These are the activations of a small neural network, seen along a few directions. Each row is one input.
Each table varies a few parts of the input and shows all the possible inputs, shuffled.
Descriptions start from the smaller parts, as in this example, which fits no table here: one of 4 places along a line, together with either a single point or one of 11 places along a line or (one of 2 separate values, together with one of 8 places around a ring).
Shared parts are said once, and a part with two or three values counts as separate values.

Other details of the inputs shift rows strongly along three fixed directions, in all tables alike. That doesn't count.

Table:
row 1: .08; -.19; -.08; .02; -.17; -.03; -.09; -.22; -.02; -.27; -.06; .05; -.11; -.07; -.25
row 2: -.13; .07; .07; .43; .43; -.15; .18; .07; .09; .26; -.07; .37; -.21; .23; .07
row 3: -.22; -.24; .19; -.34; .25; .48; .21; .69; .27; -.28; .04; .04; .26; -.07; -.17
row 4: .08; -.13; .06; -.01; -.07; .03; .10; -.27; -.24; -.28; -.04; .10; .07; -.14; -.16
row 5: -.03; .16; .10; -.35; -.26; -.09; -.27; .00; -.24; .44; .23; -.16; .09; .11; .21
row 6: -.02; .02; -.11; .10; -.05; .00; -.15; .11; .05; .45; .16; -.04; -.12; -.06; .28
row 7: -.01; .07; -.10; -.16; -.26; .01; -.10; -.03; -.13; .36; .18; -.04; .22; -.01; .34
row 8: -.02; .10; -.10; -.02; -.05; .00; -.04; -.32; -.04; -.24; -.10; -.20; -.02; -.13; -.09
row 9: .12; -.18; -.11; .05; -.18; -.02; -.09; -.25; -.02; -.21; -.01; -.07; -.09; -.01; -.14
row 10: -.01; -.16; -.06; .13; -.02; -.01; .16; -.36; -.09; -.26; -.19; -.06; .12; -.11; -.15
row 11: .04; .08; -.07; .04; .01; -.03; -.04; -.28; -.08; -.39; -.04; .00; -.03; -.10; -.25
row 12: -.07; .08; .06; .57; .46; -.44; .14; .23; .10; .24; -.22; .20; -.14; .16; .04
row 13: .21; -.07; -.03; .11; -.18; -.11; .13; -.27; .09; -.22; -.19; -.10; -.09; -.05; -.27
row 14: .02; .00; .06; .46; .42; -.14; .09; .07; .14; .27; -.16; .31; -.17; .24; .11
row 15: .03; .05; -.01; -.34; -.51; .13; -.43; .11; -.24; .43; .40; .02; -.07; -.07; .37
row 16: -.20; -.04; .12; -.40; .30; .31; .21; .67; .45; -.36; -.10; -.19; .08; -.03; -.10
row 17: .08; -.03; -.03; .03; -.17; -.03; .18; -.25; -.10; -.14; -.19; -.06; .14; -.01; -.16
row 18: .09; .05; .03; .49; .39; -.30; .04; .12; .17; .28; -.15; .23; -.08; .17; .12
row 19: .08; .07; -.09; -.32; -.47; .05; -.29; .02; .00; .42; .32; -.17; .07; -.03; .35
row 20: -.02; -.02; .14; -.24; -.09; -.07; .04; -.33; -.13; -.10; .03; -.02; .01; .08; -.18
row 21: -.03; .30; -.04; .19; .21; -.06; -.13; .26; -.17; .41; .22; .20; -.21; -.05; .32
row 22: .08; .18; -.08; -.09; -.16; -.05; .02; -.22; -.05; -.20; -.19; -.17; .00; -.04; -.16
row 23: .05; .06; -.10; .03; -.01; .00; -.04; -.27; -.07; -.38; -.02; -.14; -.03; -.03; -.14
row 24: -.21; -.23; .17; -.39; .18; .53; .16; .72; .26; -.20; .12; -.10; .29; .00; .01
Description of these inputs: either one of 6 places around a ring or (one of 3 separate values, together with one of 6 places along a line).
Which other rows does row 15 become when the choice among 3 separate values takes its other values? List them by row number.
> row 4, row 21
List by row number the other inputs of the same sort as row 2.
> row 5, row 12, row 14, row 18, row 20

Table:
row 25: .10; .07; -.18; -.13; -.39; .07; -.16; -.36; -.14; -.10; .07; -.20; .05; -.15; .04
row 26: .05; .12; -.05; -.23; -.31; -.02; -.20; -.35; -.28; -.13; .13; -.11; .01; -.09; -.03
row 27: -.13; .00; -.01; .14; .42; .05; .25; .42; .20; -.11; -.18; -.01; -.05; -.08; -.08
row 28: -.01; .11; -.01; .32; .21; -.17; .07; -.08; -.15; .30; -.01; .22; .04; .09; .17
row 29: -.02; .08; -.11; .33; .21; -.15; .07; -.03; -.21; .27; .02; .22; -.05; -.05; .11
row 30: .05; .15; .04; -.22; -.31; -.04; -.20; -.38; -.22; -.10; .09; -.11; .09; .05; -.02
row 31: .00; .13; .02; .26; .15; -.24; -.05; -.07; -.05; .33; .01; .14; -.18; .15; .10
row 32: -.06; -.22; .07; -.36; -.13; .40; .07; .11; .08; -.43; .05; -.11; .17; -.12; -.20
row 33: -.02; -.17; .15; -.47; -.19; .31; -.10; .21; .18; -.42; .09; -.19; .06; -.08; -.17
row 34: -.11; -.05; .10; .03; .34; .01; .22; .40; .33; .05; -.15; -.03; .00; .11; -.03
row 35: .05; -.04; -.03; .33; .08; -.20; .03; -.05; -.07; .33; -.04; .24; -.09; .09; .12
row 36: .14; -.02; -.16; .29; .01; -.21; .03; -.59; -.16; -.43; -.16; .08; -.24; -.11; -.28
row 37: -.10; -.23; .05; .13; .33; .15; .16; .49; .23; -.05; -.05; .14; -.02; -.01; -.04
row 38: -.13; .02; .23; -.51; -.11; .34; -.17; .70; .24; .30; .28; -.08; .05; .07; .21
row 39: .10; .07; -.11; .32; .07; -.26; .02; -.03; .04; .31; -.09; .07; -.14; .06; .10
row 40: .16; -.01; -.14; -.12; -.43; -.01; -.20; -.32; -.10; -.07; .07; -.22; .06; -.10; .03
row 41: -.07; .10; .07; -.22; -.23; .07; -.21; .12; -.14; .66; .32; .04; .16; .14; .45
row 42: .01; -.13; .07; .12; .28; -.09; .37; -.18; .22; -.71; -.46; -.10; .06; .01; -.48
Changing only one part turns row 26 into row 27. The same change can be made to row 31. Which row results?
> row 34
Describe the family of inputs behind these rows.
> one of 3 separate values, together with one of 6 places around a ring
Which other rows does row 35 become when the choice among 3 separate values takes its other values? List them by row number.
> row 38, row 39
Which other rows does row 35 become when the place on the ring of 6 takes its other values? List them by row number.
> row 28, row 29, row 32, row 37, row 41
